Here are a small network's activations along a few directions, averaged over the inputs that share one value of a field.
Values that are neighbours, or in one group, have similar rows; names and order tell nothing.
In the rows, 500 means zero.
Random noise pushes rows far along 7 fixed directions. That doesn't count. These rows show it; they differ only by the noise:
[478 558 608 554  86 519 848 440 692 529 446 435 397 459 681 457 385]
[567 511 426 519 636 489 314 577 324 441 600 441 434 558 543 458 630]
[401 525 489 286 223 444 379 619 353 780 763 487 331 570 627 489 538]
[626 466 578 352 571 392 294 551 368 589 612 688 495 510 604 460 512]
[675 528 440 676 501 592 589 376 555 332 316 560 516 493 492 428 682]
[511 560 423 431 294 517 502 476 377 674 651 429 339 671 467 572 641]
[571 464 511 582 263 457 673 507 530 517 546 526 319 541 559 484 553]
[446 336 632 121 656 485 357 634 399 643 721 583 499 444 630 614 210]
[757 652 620 550 606 459 453 330 496 410 352 592 649 534 586 432 534]


Values of B:
b15: [670 852 649 446 408 532 581 211 581 606 282 411 729 618 513 635 408]
b20: [534 456 464 698 634 468 605 551 460 343 548 397 466 642 345 640 552]
b16: [631 697 681 414 550 254 227 570 352 562 662 483 551 568 767 360 460]
b10: [517 507 669 766 603 190 562 696 457 361 716 242 311 610 688 584 217]
b6: [456 259 454 532 583 657 542 556 597 280 352 727 555 351 469 462 532]
b13: [722 389 563 547 629 406 440 451 447 328 429 760 595 463 495 448 600]
b5: [557 407 414 548 530 478 551 464 487 568 514 505 457 512 287 500 614]
b3: [341 416 342 519 737 554 371 624 416 456 609 429 455 554 297 571 524]
b18: [181 391 116 503 582 938 495 564 482 327 468 295 359 396 344 581 672]
b17: [659 602 464 548 572 358 381 352 545 553 339 841 618 434 473 336 719]
b7: [272 766 555 375 530 478 435 464 425 578 536  30 633 580 548 436 328]
b14: [491 476 573 635 209 331 514 703 525 481 594 497 400 420 626 371 585]
b11: [439 401 404 603 323 479 660 610 651 522 418 545 433 336 535 474 540]
b9: [360 546 500 407 627 619 497 536 489 559 489 241 635 510 432 629 382]
b19: [412 705 469 761 294 276 358 699 309 547 650 307 395 623 541 261 737]
b12: [566 490 515 477 535 367 465 421 528 570 427 540 541 419 506 443 512]
b8: [442 454 524 414 577 621 488 383 487 485 505 547 495 578 401 586 472]
b2: [399 222 239 839 645 590 447 754 491 210 578 526 225 480 316 456 748]
b1: [731 702 640 639 718 294 399 387 462 497 450 533 635 585 483 531 340]
b4: [376 438 480 340 383 400 445 482 513 727 577 648 467 511 417 446 445]
A value of B combines one of 5 hidden first parts with one of 4 second parts; all combinations occur once.
Changing only the second part turns b6 into b19. b8 has the same second part as b6; what does that change turn b8 into?
Answer: b3
Changing only the second part turns b12 into b11. b5 has the same second part as b12; what does that change turn b5 into?
Answer: b9
Changing only the second part turns b10 into b17. b20 has the same second part as b10; what does that change turn b20 into?
Answer: b7

Values of D:
d9: [659 413 586 381 697 635 539 268 644 442 320 862 626 500 378 611 403]
d14: [279 455 519 399 316 613 404 701 508 537 643 482 489 346 715 393 560]
d5: [426 524 496 391 451 504 522 537 546 614 469 582 543 410 363 568 468]
d4: [517 579 504 518 377 408 589 409 594 578 437 503 608 450 484 443 432]
d13: [579 254 554 768 259 373 781 520 598 505 519 747 295 587 283 607 548]
d11: [649 434 656 584 395 445 686 378 627 342 454 671 454 497 594 505 429]
d7: [636 395 529 205 372 396 576 511 360 819 777 552 363 611 409 709 401]
d15: [432  99 348 236 739 615 548 575 504 687 622 511 381 481 270 798 382]
d12: [466 596 479 441 663 637 434 502 514 520 430 353 614 500 463 649 431]
d10: [608 373 509 381 317 511 761 311 613 533 437 629 417 517 478 620 429]
d6: [381 409 256 399 687 702 345 439 407 541 477 545 471 441 385 496 702]
d1: [468 309 441 440 618 539 697 417 579 470 471 571 441 518 270 597 423]
d8: [411 556 640 377 777 601 440 400 543 407 340 513 727 488 501 466 261]
d3: [303 474 458 610 137 537 613 666 573 545 565 509 420 473 660 436 546]
d2: [706 577 627 491 457 488 507 464 478 533 403 554 594 533 529 517 539]
A value of D combines one of 3 hidden first parts with one of 5 second parts; all combinations occur once.
Changing only the second part turns d15 into d6. d7 has the same second part as d15; what does that change turn d7 into?
Answer: d10
Changing only the second part turns d11 into d2. d8 has the same second part as d11; what does that change turn d8 into?
Answer: d5
